Each row below holds a small network's activations on one record, seen along a few directions.
Each row is followed by the record's values for the fields U, W, T, Z, M.
A field that a record lacks is left out.
The largest differences between rows may come from other fields.
| -35 | -17 | -30 |  -8 |  46 | -15 |   2 |  -7 | -49 |  -3 | -15 |
U=u1 T=t6 Z=z2 M=m1
|   5 | -41 |  11 |  14 |   4 |  38 |   7 |  31 |  -6 | -42 |  -6 |
U=u1 T=t6 Z=z2 M=m1
|  -1 |   4 |  16 | -18 |  29 |  21 |   4 |  -8 | -23 |   1 |  28 |
U=u4 T=t2 Z=z7 M=m2
| -38 |  41 | -47 |  -8 | -51 | -81 |  28 | -50 | -14 |  14 | -87 |
U=u1 T=t6 Z=z2 M=m1
| -12 | -15 |  -8 |  -6 |  60 |  12 |   4 |   3 |   6 |  19 |  24 |
U=u2 T=t2 Z=z4 M=m1
|   4 |  -2 |  -7 |   8 | -52 |   3 |   3 |  10 |  62 |   6 |   7 |
U=u2 T=t5 Z=z10 M=m1
|  26 |   4 | -38 | -34 | -69 | -16 |   3 | -22 |  -3 |  -2 | -38 |
U=u1 T=t6 Z=z2 M=m2
|   0 |  -2 |  -5 | -22 | -21 |  21 | -36 |  15 |  47 | -11 |   3 |
U=u3 W=w4 T=t5 Z=z2 M=m1
| -34 |  44 | -53 |  -1 | -18 | -77 |  27 | -73 | -25 |  19 | -81 |
U=u1 T=t6 Z=z2 M=m1
| -43 |  24 | -10 |  11 |  58 | -47 |  45 | -12 | -66 |  59 | -19 |
U=u2 T=t3 Z=z4 M=m2
|  47 |  19 |  -6 | -17 | -59 |  23 | -23 | -21 |  48 |   4 | -22 |
U=u3 W=w2 T=t2 Z=z2 M=m2
|  19 |  49 | -20 |  -8 | -73 | -50 |  -2 | -27 |  31 |  18 | -47 |
U=u3 W=w4 T=t5 Z=z2 M=m2
|  56 |  -7 |  -5 | -20 | -75 |  -1 | -28 |  22 |  54 | -23 |  17 |
U=u3 W=w3 T=t5 Z=z2 M=m2
|  20 |  -3 |   2 |  10 | -32 |   5 | -19 |  12 |  48 | -27 |   2 |
U=u3 W=w4 T=t5 Z=z2 M=m1
|  -4 | -24 |  -7 |  27 |  42 |  24 |  17 |  -1 | -33 | -17 | -12 |
U=u1 T=t6 Z=z2 M=m1
| -10 |   6 |   1 |   9 |  38 |   2 | -32 |   9 |  17 |  -3 |  19 |
U=u3 W=w2 T=t5 Z=z2 M=m1
|  -5 |  18 |   8 |   3 |  10 |  20 | -27 |   5 | -10 |  12 | -11 |
U=u3 W=w2 T=t5 Z=z2 M=m2
|  32 |  31 |  24 | -29 | -71 | -16 |   9 |  -9 |  44 | -12 | -14 |
U=u4 T=t5 Z=z1 M=m2
|  14 | -37 |   7 |  -7 | -34 |  -2 |   2 |  -9 |  34 | -20 |  36 |
U=u2 T=t4 Z=z8 M=m1
|   56 |   35 |  -18 |  -36 | -111 |   -3 |  -36 |  -20 |   88 |   -2 |  -26 |
U=u3 W=w2 T=t5 Z=z2 M=m2
|   32 |   27 |  -29 |  -45 | -103 |  -22 |   14 |  -30 |   60 |   32 |  -46 |
U=u2 T=t1 Z=z4 M=m2
|  42 |  12 |  23 | -40 | -80 |   7 |   7 |  12 |  50 | -23 |  -1 |
U=u4 T=t5 Z=z1 M=m2
| -45 |  -9 | -34 |  -9 |  42 | -32 |  15 | -11 | -59 |   2 | -30 |
U=u1 T=t6 Z=z2 M=m1
| -40 | -19 |  24 |  18 |  91 | -17 |  26 |   1 | -38 |  18 |  16 |
U=u2 T=t3 Z=z1 M=m1
|  36 | -27 |   3 |   8 | -18 |   5 | -21 |  33 |  49 | -41 |  39 |
U=u3 W=w3 T=t5 Z=z2 M=m1
|   5 | -44 |  13 |  -5 |  12 |  -2 |  -8 |  15 | -14 |  19 |  33 |
U=u2 T=t4 Z=z5 M=m2
|  30 | -24 |   5 | -25 | -26 |  26 | -33 |  39 |  17 | -17 |  23 |
U=u3 W=w3 T=t5 Z=z2 M=m2
|  17 | -22 |   3 |  -9 |  22 |  57 | -43 |  14 |  41 | -15 |  29 |
U=u3 W=w2 T=t2 Z=z2 M=m1
|  49 | -14 |  14 |  -7 | -44 |  59 | -38 |  20 |  84 | -43 |  16 |
U=u3 W=w2 T=t5 Z=z2 M=m1
|  28 |  23 | -13 | -17 | -98 | -19 | -13 |  -2 |  40 |  -1 | -31 |
U=u3 W=w4 T=t5 Z=z2 M=m2
| -11 |  -6 |  29 | -23 | -16 |  40 | -25 |   4 |  32 | -33 |  31 |
U=u4 T=t5 Z=z8 M=m1
|  53 | -37 |   6 | -20 | -47 |  30 | -30 |  39 |  75 | -49 |  35 |
U=u3 W=w3 T=t5 Z=z2 M=m1
|  26 | -32 |   4 |   5 | -16 |  16 | -13 | -18 |  51 |   1 |  22 |
U=u2 T=t2 Z=z5 M=m1
| -31 | -15 |   2 |  24 |  78 |   4 |  18 |  11 | -99 |  15 | -14 |
U=u1 T=t6 Z=z2 M=m2
|  31 |   5 |  -3 |   2 | -27 |  41 |   7 |   3 |  24 |   1 |  25 |
U=u4 T=t2 Z=z10 M=m2
|  23 |  12 | -23 | -22 | -92 |   4 |   3 | -17 |  55 |  33 | -23 |
U=u2 T=t1 Z=z10 M=m2
| -55 |  -3 |  -6 |  24 |  99 | -26 |  44 |   6 | -54 |  36 |   6 |
U=u2 T=t3 Z=z4 M=m1
| -38 |  21 | -20 |  41 |  54 | -31 |  39 | -39 | -60 |  13 | -53 |
U=u1 T=t6 Z=z2 M=m1
|  12 | -13 |  20 |   2 |  38 |   7 |  34 |   4 |   2 | -23 |  25 |
U=u4 T=t3 Z=z1 M=m1
| -13 | -36 | -22 | -20 |  29 |  18 |  -7 |  14 | -24 | -19 |   7 |
U=u1 T=t6 Z=z2 M=m1
|  11 | -15 |   0 |  14 |  74 |  10 | -15 |   2 | -39 |  10 |  34 |
U=u3 W=w1 T=t2 Z=z2 M=m2
| -37 | -39 |  32 |  38 | 108 |  12 |  24 |  23 | -41 |  21 |  36 |
U=u2 T=t3 Z=z3 M=m1
|  -3 |  15 |  -8 |   1 | -43 |  -2 |  18 |  -8 | -25 |   8 | -58 |
U=u1 T=t6 Z=z2 M=m2
|   3 |   5 |  28 |   0 | -44 |   8 |   2 |  -1 |  39 | -38 |  22 |
U=u4 T=t5 Z=z8 M=m1
| -46 |  35 |  28 |   0 |   0 | -18 |  14 | -16 | -46 |  14 | -14 |
U=u4 T=t5 Z=z8 M=m2
| -39 |  48 | -23 |  25 | -17 | -60 |  48 | -35 | -70 |  36 | -90 |
U=u1 T=t6 Z=z2 M=m2
| -37 |  35 | -15 |  29 |  17 | -24 |  30 | -41 | -28 |  16 | -71 |
U=u1 T=t6 Z=z2 M=m1
|  -7 |  23 |   2 | -16 |  25 |  25 |   3 |  -3 | -28 |  -1 |  28 |
U=u4 T=t2 Z=z6 M=m2
| -13 |  -8 |  12 |  18 |  24 |   6 |  31 | -13 | -18 | -22 |  29 |
U=u4 T=t3 Z=z8 M=m1
| -12 |   7 | -45 | -13 | -24 | -43 |  20 | -33 | -16 |  -7 | -48 |
U=u1 T=t6 Z=z2 M=m1
|  40 |  24 | -10 | -22 | -98 | -26 | -14 |   0 |  57 |   0 | -29 |
U=u3 W=w4 T=t5 Z=z2 M=m2

Which values does each new row have?
| -45 |  25 |  -3 |   8 |  27 |  -6 |  19 | -14 | -72 |  36 | -66 |
U=u1 T=t6 Z=z2 M=m2
| -59 |  62 | -53 |  -9 |  16 | -91 |  28 | -69 | -85 |  56 | -88 |
U=u1 T=t6 Z=z2 M=m2
|  10 |  31 | -18 |  -4 | -84 | -26 |  11 | -10 |  41 |  36 | -24 |
U=u2 T=t5 Z=z10 M=m2
|   7 | -11 | -23 | -29 | -70 | -13 |  -4 |  -5 |  30 | -31 | -34 |
U=u1 T=t6 Z=z2 M=m1
| -59 |   9 | -14 |  18 |  39 | -17 |  40 |  -9 | -72 |  61 | -38 |
U=u2 T=t6 Z=z10 M=m2
|  30 |  29 |  20 | -26 | -97 |  -4 | -10 | -18 |  48 | -21 |  15 |
U=u4 T=t5 Z=z8 M=m2
|  40 |  -3 |   3 |   7 | -34 |   4 | -18 |  15 |  19 | -19 |  13 |
U=u3 W=w3 T=t5 Z=z2 M=m2
|   37 |   -2 |   -4 |  -31 | -111 |   -8 |  -12 |  -31 |   63 |   23 |  -28 |
U=u2 T=t1 Z=z5 M=m2
|  -9 |  -7 |  29 |  -1 |  31 |  30 |  -7 |  -9 | -34 |  -5 |  42 |
U=u4 T=t2 Z=z8 M=m2
|  16 | -27 |  18 |  38 |  36 |  16 |  -2 |  29 |   0 | -33 |  26 |
U=u3 W=w3 T=t5 Z=z2 M=m1
|  30 |  30 |  -7 |  -3 | -64 | -35 |  -8 | -11 |  33 |   8 | -30 |
U=u3 W=w4 T=t5 Z=z2 M=m2
|  -7 |  14 |  32 | -17 | -20 |   5 | -16 |   1 |   0 | -10 |  36 |
U=u4 T=t5 Z=z8 M=m2
|  17 | -32 |  10 |  22 |  10 |  24 |  -6 |  38 |  13 | -43 |  24 |
U=u3 W=w3 T=t5 Z=z2 M=m1
| -10 | -27 |  16 | -13 |   0 | -10 |  -4 |  -4 | -24 |  13 |  34 |
U=u2 T=t4 Z=z8 M=m2
| -23 |  37 |  -4 |  17 |  33 | -31 | -13 | -12 | -33 |  28 | -11 |
U=u3 W=w2 T=t5 Z=z2 M=m2
|  24 |  35 | -17 |  -7 | -80 | -50 |  -5 |  -9 |  32 |   6 | -30 |
U=u3 W=w4 T=t5 Z=z2 M=m2
|  28 |  24 | -12 | -37 | -65 |  24 |   6 |   2 |  81 | -26 |  -3 |
U=u4 T=t5 Z=z4 M=m1
|  -5 | -35 |  12 |  16 |  64 |   6 | -14 |  47 | -11 | -23 |  44 |
U=u3 W=w3 T=t5 Z=z2 M=m1
|  33 | -37 |  13 | -21 | -20 |  -3 |   7 |   2 |  52 | -20 |  28 |
U=u2 T=t4 Z=z1 M=m1
|  29 | -16 | -13 |  -3 | -50 |   1 |  12 |  10 |  26 |  18 |  20 |
U=u2 T=t4 Z=z10 M=m2
|  -7 | -28 |  -3 |  39 |  63 |   4 |  18 |   0 | -52 | -23 |   1 |
U=u1 T=t6 Z=z2 M=m1
|  23 |   8 |  -9 | -22 | -12 |  21 | -37 |  -5 |  27 |  12 |   4 |
U=u3 W=w2 T=t2 Z=z2 M=m2
| -10 | -15 |  32 | -11 |  11 |  29 | -19 |  12 |  13 | -36 |  48 |
U=u4 T=t5 Z=z8 M=m1
| -54 |  11 |  35 |   8 |  29 |   5 |  10 |   1 | -26 |  -8 |   8 |
U=u4 T=t5 Z=z8 M=m1
| -28 |  16 | -36 | -22 |   1 | -46 |   9 | -26 | -64 |  24 | -45 |
U=u1 T=t6 Z=z2 M=m2
